Each row below holds a small network's activations on one input, seen along a few directions.
Each table varies a few parts of the input and shows all the possible inputs, shuffled.
A made-up example of a description, with smaller parts first: one of 4 places along a line, together with either a single point or one of 9 places along a line or (one of 3 separate values, together with one of 5 places around a ring).
Shared parts are said once, and a part with two or three values counts as separate values.

Other details of the inputs shift rows strongly along three fixed directions, in all tables alike. That doesn't count.

Rows:
R1: [ 12  24   2  21 -21  24 -16 -21 -15   1  -3  10   9]
R2: [ 15  23   1  17 -20  28  -7 -18 -14  -2  -6  14   9]
R3: [-10 -64  11 -13 102 -73  58  22  87 -48  90 -60 -64]
R4: [ 16 -17 -29  -3  18  -3   0  29  43  78  -2 -15  20]
R5: [ 11  24   2  20 -19  25 -16 -21 -15   1  -3  12  10]
R6: [ 13  24   3  19 -18  26 -16 -21 -13   0  -4  12  11]
R7: [ 20  18  -1  14 -22  28  -4 -17 -15  -3 -10  16   2]
R8: [ 18 -25 -34 -10  16  -1  13  29  36  81  -9 -12  10]
R9: [ -23  -26   37   12   63  -48   42  -23   18 -120   94  -35  -80]
R10: [  1  21 -14  13 -24  -9  -7 -12 -32  -9 -13  21  21]
R11: [ 18  12  -5  14 -22  30   4 -15 -21  -2 -10  19   1]
R12: [ 19 -25 -35  -9  14  -1  14  29  36  81  -9 -14   9]
R13: [-56  -8  64 -47   4 -15 -23  20 -11 -50 -24 -14  -5]
R14: [ 23 -25 -32  -8  14   1  12  32  41  76 -10 -12  12]
R15: [  7 -14 -35  -6  18 -43  -5  29  39  69 -10  -3  35]
R16: [ -4  18 -17   9 -28   3 -11 -15 -21 -10  -9  26  19]
R17: [ 12 -24 -46 -14  15 -36  14  36  29  66 -18  -3  26]
R18: [  8  20  -3  18 -23  25  -6 -19 -24   4  -2  10   4]
R19: [ 12  20  -1  19 -23  27  -7 -16 -19   1  -3  12   7]
R20: [ 21 -21 -31  -7  15  -2   4  30  41  77  -7 -13  13]
R21: [  9  22   1  21 -19  25 -16 -20 -19   3  -1  12   9]
R22: [ 24 -35 -81  40  70 -95  54 -12  65 -11 104 -11 -26]
R23: [ 24 -23 -31 -10  16   2  12  30  44  74 -12 -10  14]
R24: [  7 -26 -51 -18  12 -28  10  34  32  66 -14  -4  23]
R25: [-49 -14  57 -51   5 -18 -11  26 -27 -52 -31 -18 -13]
R26: [  4 -14 -40  -6  18 -42  -6  30  32  70  -8  -9  34]
R27: [ 18  17  -2  14 -20  28  -4 -17 -17  -2  -9  18   2]
R28: [  3  11 -21   4 -29   6   0 -13 -23 -13 -16  31  12]
R29: [-45 -46  43 -62  48 -18 -14  60  46  43 -12 -62  -9]
R30: [  7  20  -3  18 -21  25  -7 -20 -25   5  -1  12   5]
R31: [-49 -14  61 -54   2 -12 -12  24 -13 -53 -29  -9 -13]
R32: [  1  21 -10  10 -26  -3  -8 -14 -19 -10 -12  31  21]
R33: [-35 -12  71 -47   9  18 -11  20  -8 -45 -23 -26 -25]
R34: [ 28   5 -42  65  32 -72  50 -56   6 -89  95  26 -32]
R35: [ 17  15  -3  15 -21  28  -4 -16 -21   0  -7  18   2]
R36: [ -1 -17 -44 -10  14 -31 -11  28  43  69  -4  -4  32]
R37: [ 19  17  -2  14 -23  28  -4 -17 -17  -2  -9  16   2]
R38: [-47 -10  70 -41   9  16 -14  20 -15 -40 -17 -31 -23]
R39: [ 15  23   1  18 -22  28  -7 -18 -14  -2  -6  12   8]
R40: [ -6  21 -18  12 -25  -4 -19 -17 -29  -7  -7  19  20]
R41: [ 18 -12 -26  -1  18  -5  -7  24  49  77  -2 -18  22]
R42: [ 10  22   1  22 -21  24 -16 -19 -18   2  -2  10   8]
R43: [ 13  22   0  18 -21  27  -7 -18 -16  -1  -5  13   9]
R44: [  8  21  -3  20 -22  26  -7 -17 -21   3  -4  11   5]
R45: [ 13  16  -5  13 -21  26  -3 -19 -26   3  -5  16  -1]
R46: [-54 -49  24 -72  42 -42  -9  69  40  28 -20 -53   2]
R47: [ 14  13  -6  14 -21  30   5 -16 -23   0 -10  18  -2]
R48: [  6  23  -1  22 -20  23 -15 -20 -20   4  -2  10   6]
R49: [  7  13 -14   5 -28   1   4 -12 -20 -13 -19  36  14]
R50: [ 13  17  -5  15 -20  27  -3 -17 -23   1  -7  18  -1]
R51: [ 39   2 -35  70  32 -34  57 -59  17 -82 102  11 -50]
R52: [-41  -9  73 -41   6  17 -14  20  -9 -43 -18 -33 -20]
R53: [  2  14 -20   5 -28   3  -8 -14 -23 -11 -12  31  13]
R54: [-49  -8  72 -39  11  14 -23  17 -14 -38 -15 -33 -21]
R55: [-44 -17  60 -52   4 -16  -1  26 -20 -54 -36 -11 -12]
R56: [-40 -17  66 -45   6  19  -1  22 -16 -43 -24 -28 -31]
R57: [  4  21  -9  13 -23  -9  -6 -13 -25 -10 -15  28  23]
R58: [-50  -9  72 -40   7  12 -22  15 -17 -36 -13 -36 -23]
R59: [ 22  15  -3  13 -24  31   5 -16 -15  -5 -13  17   1]
R60: [ 32   3 -37  71  33 -39  50 -62   8 -75 109   8 -52]
Each input here is: one of 4 places along a line, together with either one of 5 places around a ring or (one of 2 separate values, together with one of 5 places along a line).
Changing only the place on the line of 4 turns R18 into R12. The same change can be made to R2. Which row results? -> R3
Changing only the place on the line of 4 turns R14 into R20. The same change can be made to R47. Which row results? -> R50
Change only the choice among 2 separate values in R56. List by row number the other rows that result. -> R47
Change only the place on the line of 4 in R35. List by row number the other rows that result. -> R4, R11, R21
Start at R46 and move only the place on the ring of 5, one step at a time. The first step leads to R16. Which rows follow, in order? -> R32, R57, R10

Rows:
R61: [-19 -18  63 -22  30 -11  19   9   5 -63  10 -28 -39]
R62: [  1  -8 -12   2   2  17   3  -4  12  12  16  -8 -13]
R63: [  5  -4 -16   2   3 -13  13   7  -1   3   1  -5   4]
R64: [ -2   1  -9   8   6 -19  -8  -2   7   6  10   1   8]
R65: [-45 -11  52 -74 -21  55 -58  65  -3  89 -87 -40  29]
R66: [  2  -8 -15  -3   1 -11   4   3  10   2   3   9   2]
R67: [19 -5 -1  5 10  5 12  1  6 11  4 -6 -7]
R68: [  2  -6 -18  -2   1  -9   7   5  11  -1   2   4   6]
R69: [  5  -4 -15   1   4 -15   9   4  -2   6   0  -1  -1]
R70: [  2  -5 -19  -4  -1  -8   7   6  12  -1   1   2   8]
R71: [ 25  34 -17  29 -47  56 -11 -33 -35   5 -19  38  12]
R72: [ 23  33 -22  29 -48  25  -7 -28 -52   3 -25  43  18]
R73: [  2  -5 -18  -4   0 -11   5   2  11   1   1   6   2]
R74: [19 -4  1  3  4  4 12  1 25  2  0  6 -1]
R75: [ -1  -7 -14  -4   2 -12   5   2  10   5   3  12   2]
R76: [ -1   3 -12   7   4 -16  -4   1   8   3   9  -7  14]
R77: [ 11  -6  -6   8  10   9  12  -1   3  14   9  -9 -12]
R78: [-27 -20  57 -31  27   0   8   8  10 -66  14 -26 -39]
R79: [ -5   2  -6   5   8 -19  -7  -4   6  11   9   5   9]
R80: [  3   4  -1  13  10   7  -7  -2  12  14  16 -11  -2]
R81: [ -1  -6 -14  -4   4 -12   6   0  10   4   4  14   1]
R82: [ -2   2 -10   6   5 -16  -6   1   8   5   7  -5  13]
R83: [ -2   3 -11   6   6 -19  -7  -3   8   5   8  -3   9]
R84: [-18  20  35  -2 -29  18  -3 -19 -60 -70 -17  11 -12]
R85: [-28  27  45  -2 -27  14 -25 -25 -52 -61 -14  16  -3]
R86: [  4  -8  -8   5   5  13   8  -2  -1  20  13 -15 -14]
R87: [  2  -6 -11   1   6 -16  10   4  -3  10   2   5  -2]
R88: [14  6  9 12  8 -3  0  0 22  9  6 -3  6]
R89: [11  4  4  9 10  3 -6  0 15 12 11 -8  3]
R90: [  2  -5 -11   1   8 -17  11   2  -3  10   3   7  -3]
Changing only one part turns R70 into R76. The same change can be made to R71. Which row results? -> R80
Describe the family of inputs behind these rows. -> one of 3 separate values, together with either one of 4 places along a line or one of 6 places along a line
Change only the place on the line of 4 in R61. List by row number the other rows that result. -> R67, R77, R86
Change only the choice among 3 separate values in R85. List by row number the other rows that result. -> R75, R87

Rows:
R91: [ -5  10  -2   1 -11 -10  -5  -7 -12 -14  -8  17  12]
R92: [  1   8   0   9  -9  14  -5 -12  -9  -7   6   5  -6]
R93: [ 11 -10  -8 -14   1  11  -9  25  23  64 -26  -3  17]
R94: [  1  11   2  11  -7  16  -7 -13  -8  -7   8  -2  -1]
R95: [ 10   6   2   6  -7   6   9  -8 -13 -11  -5  11  -3]
R96: [  8  -8 -16  -6   2   6  -7  24  19  60 -16 -14  18]
R97: [ -6   9  -7   5 -10 -12  -6  -9 -18 -13  -2  12   8]
R98: [  8   8   0  10  -9   6   5  -9  -8 -14  -1   6   0]
R99: [-37 -22  54 -48  15   3  -7  33  -2 -10 -25 -34 -17]
R100: [ 20  -9 -45  19  23 -47  16   1  31  16  29   4  10]
R101: [ 13 -10 -28   4  10  -8   8  14  22  44   2 -10  10]
R102: [ -8   9  -6   4 -10 -10  -6  -9 -17 -11  -3  13   8]
R103: [ 12 -12 -23  -8   5  -1   3  18  28  48 -10   0  12]
R104: [ -9   9   2  -3 -15  -5  -9  -4 -12  -8 -13  19  13]
R105: [  6   7  -2   4 -11   9   2  -9  -7 -14  -2   8   0]
R106: [ 15 -14 -40   7  14 -16  16   8  25  31  16  -5   4]
R107: [  9   5   3   8  -7   8   5 -12  -8 -10   0  13  -7]
R108: [-34 -22  19  -8  39 -51  16   0  16 -60  47 -19 -31]
R109: [  4   5  -4   0 -13   9   3  -5 -11 -14  -8  10   3]
R110: [  7   3   1   4  -8   8   7  -9 -11 -11  -4  15  -5]
R111: [ -2   9 -11  10  -6 -17  -4 -11 -18 -18   5  10   5]
R112: [  3   7   6   8  -7  15  -4 -11 -13  -2   2   5  -7]
R113: [ 18 -15 -35   4  14 -14  16  10  31  32  10   3   4]
R114: [  2  -7  -2 -26  -6  25 -23  33  24  75 -42  -8  28]
R115: [-42 -23  49 -52  12   6 -11  33   2 -12 -24 -31 -17]
R116: [  2  -5   1 -21  -3  23 -21  32  14  82 -40 -15  25]
R117: [  1  10   3  11  -6  17  -8 -14  -7  -5   9   2  -4]
R118: [-31 -21  55 -46  17   0  -3  31   5 -17 -23 -30 -17]
R119: [ 11  -9 -42  12  18 -39   8   5  22  27  20   0  12]
R120: [  9  13  12  12  -4  15  -4 -12  -7  -5   1   3  -1]
R121: [  2   8  -2  10  -9  12  -4 -12 -10 -10   7   0  -2]
R122: [  8  10   9  14  -3  14  -3 -15  -3  -8   8   7  -5]
R123: [ -3   9  -6   7  -9 -14  -1 -11  -9 -19   2  19   8]
R124: [  3   6  -4   7  -9   6   6  -7 -17 -11  -2   4  -1]
R125: [-31 -21  46 -37  20  -4  -4  23  14 -30  -3 -32 -19]
R126: [ 6 13  9 12 -7 15 -5 -9 -5 -8  0  0  4]
R127: [  5   9   6  11  -7  12  -2 -11 -14  -3   3   1  -5]
R128: [-10 -41 -26  13  76 -90  42   2  62 -34  92 -29 -36]
R129: [  4   5   0   8  -7  10   3 -13 -14  -6   3   8  -9]
R130: [  1   6  -5   6 -11   9   1 -10 -12 -11   2   3  -2]
R131: [  7   6  -2   6 -10   6   7  -5 -12 -15  -6   8   2]
R132: [ -2  10  -5   5 -10 -14  -3  -9 -12 -18  -4  16  10]
R133: [ 10  10   8  11  -6  11   1 -10  -8  -8   0   6  -3]
R134: [  5   5  -1   7  -7   7   7  -9 -18  -8  -1   7  -5]
R135: [  6  11   4  10  -7  15  -5 -13  -2 -12   6   2   2]
R136: [ -1  10  -4   4 -10 -13  -5  -7 -14 -17  -6  14  11]
R137: [  6   8   1   9  -8  12  -2 -12  -3 -12   4   9  -4]
R138: [ 15 -16 -31   4  15 -12  14  10  22  42   9   0   1]
R139: [  3  10   8  12  -4  17  -7 -14 -10  -1   7   3  -6]
R140: [  7  10   6   9 -10  12  -2  -7  -8  -8  -4   3   3]
R141: [  2  13   6  14  -6  15  -6 -11 -10  -5   6  -4   0]
R142: [-42 -25  46 -55  11   5  -8  35   0 -13 -27 -28 -16]
Changing only one part turns R114 into R117. The same change can be made to R93. Which row results? -> R112
Describe the family of inputs behind these rows. -> one of 2 separate values, together with either one of 6 places along a line or (one of 4 places along a line, together with one of 5 places around a ring)
Change only the place on the line of 6 in R128. List by row number the other rows that result. -> R97, R102, R108, R111, R119
Start at R100 and move only the place on the line of 6, one step at a time. The first step leads to R136. Which rows follow, in order? -> R132, R91, R123, R104
